Here are a small network's activations along a few directions, averaged over the inputs that share one value of a field.
Values that are neighbours, or in one group, have similar rows; names and order tell nothing.
(in the rows, 500 means zero)
Random noise pushes rows far along 3 fixed directions. That doesn't count. These rows show it; they differ only by the noise:
[470 515 747 289 538 632 285 535 503 401 465 388 237]
[674 512 131 571 312 604 630 543 419 363 526 576 830]
[499 641 560 344 495 766 245 517 417 329 451 408 241]
[518 399 524 411 290 536 529 586 494 445 512 623 612]
[708 649 152 539 543 699 479 481 401 295 495 346 618]


RUV, 17 values:
tuti: [262 534 554 485 328 708 440 462 410 428 564 660 256]
vusop: [522 527 445 571 799 437 619 290 592 484 529 253 362]
vide: [396 326 629 458 732 369 583 392 620 584 587 375 332]
puf: [506 486 479 501 435 561 466 617 463 494 489 489 560]
lomep: [418 788 556 497 430 600 228 547 403 511 383 574 240]
gofa: [540 433 469 616 369 433 572 669 514 564 480 546 756]
gos: [482 491 362 485 443 634 478 458 425 399 574 500 458]
sab: [405 487 634 509 871 359 532 348 646 577 498 316 285]
posa: [575 411 724 319 721 518 445 562 585 517 534 352 423]
tolol: [477 737 587 488 440 754 174 561 400 440 448 590 270]
kova: [552 707 409 602 635 460 369 434 447 545 410 451 455]
bidug: [552 498 411 661 742 207 571 411 588 602 439 331 649]
nol: [644 502 287 423 605 600 634 434 420 408 604 417 581]
karo: [795 665  62 755 589 455 575 498 463 521 453 342 806]
fem: [537 522 523 406 487 579 525 581 477 449 549 572 543]
likag: [407 329 549 632 446 256 728 436 583 660 456 643 623]
lat: [277 465 549 611  47 383 585 461 437 636 473 881 623]
The values of RUV form a ring.
Going along RUV from posa by way of its neighbour fem, in what order are tuti, tolol, kova, nol, likag met? -> nol, tuti, likag, kova, tolol
Name the neighbours of vusop, in listed order. -> vide, sab
Fewest steps between lat and lomep? -> 3

SUPEZ, 17 values:
zet: [304 442 535 436 209 875 433 436 445 373 538 635 275]
peli: [272 590 746 389 604 411 294 387 464 545 492 467 136]
mib: [397 502 550 395 467 730 425 503 410 427 568 473 313]
silit: [441 650 618 541 504 592 220 619 497 500 367 460 330]
zabi: [503 328 809 476 409 230 560 674 608 691 457 576 639]
met: [304 560 806 463 469 413 392 435 540 653 388 618 321]
lurel: [687 586 421 527 394 597 479 578 554 431 466 439 656]
bila: [356 447 414 621 357 364 604 405 490 558 577 767 596]
laka: [472 456 453 417 509 662 451 527 397 393 586 503 458]
nugem: [545 775 101 667 584 562 467 338 367 457 417 442 476]
lese: [609 565 415 373 636 693 454 533 479 409 528 374 465]
pofan: [398 494 599 481 557 532 581 413 588 485 489 540 217]
tanad: [534 525 392 392 196 660 483 618 378 370 545 716 611]
veso: [489 372 821 390 376 325 411 666 525 646 477 596 546]
meb: [603 472 348 539 862 517 622 324 535 471 555 214 370]
duvib: [547 553 452 664 658 302 512 502 515 533 406 398 618]
pep: [410 433 677 322 102 615 391 676 476 501 489 849 516]
The values of SUPEZ form a ring.
Going along SUPEZ from zet by way of its neighbour mib, in what order are bila, nugem, tanad, duvib, pep met? -> tanad, pep, duvib, nugem, bila
Name the neighbours of zabi, in listed order. -> silit, veso
Fewest steps between met and lese? -> 8
